Here are a small network's activations along a few directions, averaged over the inputs that share one value of a field.
Related values have similar rows: they may be neighbours, one step apart, or belong to one group.
In the rows, 500 means zero.
Strong random noise was added to every row along 9 fixed directions; ignore it. To show where, here is one row again and again, with new noise each time:
[338 546 675 445 452 447 512 660 536 423 583 663 337 780 562 558 429 620
 499 561]
[652 515 501 400 411 492 558 597 520 530 438 475 506 460 572 352 482 488
 643 337]
[538 529 688 462 506 464 576 440 533 558 436 516 555 536 333 581 673 576
 613 567]
[314 460 777 542 446 494 422 459 486 399 528 478 341 582 328 543 415 540
 353 646]
[493 566 543 647 561 673 530 476 556 657 433 487 445 504 510 462 515 402
 525 439]
[443 484 523 541 776 635 479 594 643 380 453 382 521 298 492 466 549 330
 369 547]
[474 486 593 502 453 518 438 653 491 392 409 322 436 405 560 341 257 482
 487 513]
[550 563 666 534 457 348 495 506 532 537 407 426 572 310 515 408 551 504
 443 548]
[499 413 341 651 652 760 435 365 515 552 517 376 444 440 445 470 460 320
 367 394]
[516 433 380 579 499 544 378 505 231 647 463 141 522 638 469 555 306 742
 564 584]
[482 425 588 439 552 620 510 507 588 353 483 478 430 466 375 462 478 395
 492 466]


Values of FENOB:
sudon: [573 418 336 414 502 590 479 652 382 518 501 299 462 578 560 454 335 594
 587 406]
lozun: [470 442 542 551 548 516 520 369 513 455 588 602 490 487 322 575 605 449
 433 595]
gufa: [505 580 379 526 619 469 453 541 533 484 430 471 596 452 627 547 465 534
 517 543]
ruba: [393 526 499 520 505 369 403 528 420 341 470 468 615 474 510 581 378 650
 521 767]
mesu: [527 539 516 484 518 505 520 535 479 644 556 489 513 412 507 451 644 424
 390 393]
tekes: [478 453 515 563 485 531 398 323 423 519 463 387 452 371 371 542 549 450
 400 540]
puv: [469 401 385 586 561 617 426 503 397 613 598 417 382 453 481 527 556 440
 361 476]
sopa: [434 642 633 527 410 270 483 436 574 529 573 715 563 240 580 417 723 371
 245 506]
sog: [528 531 370 563 532 542 477 540 462 539 396 427 564 410 626 481 472 497
 604 562]
nukit: [437 489 597 500 441 513 545 541 563 433 528 569 475 361 476 373 461 332
 420 466]
bulup: [383 523 527 417 526 671 472 625 479 426 479 414 407 521 444 484 383 478
 558 492]
tuf: [414 470 689 555 391 453 468 449 536 405 527 499 364 394 472 440 460 370
 284 540]
The values of FENOB form a network in which each value has 3 neighbours.
- Name the neighbours of sopa, in listed order. => ruba, nukit, bulup
- Name the neighbours of puv, in listed order. => lozun, sog, tuf
A value of FENOB combines one of 6 hidden first parts with one of 2 second parts; all combinations occur once.
- Changing only the second part turns sopa into nukit. ruba has the same second part as sopa; what does that change turn ruba into? => lozun
- Changing only the second part turns mesu into bulup. puv has the same second part as mesu; what does that change turn puv into? => sog
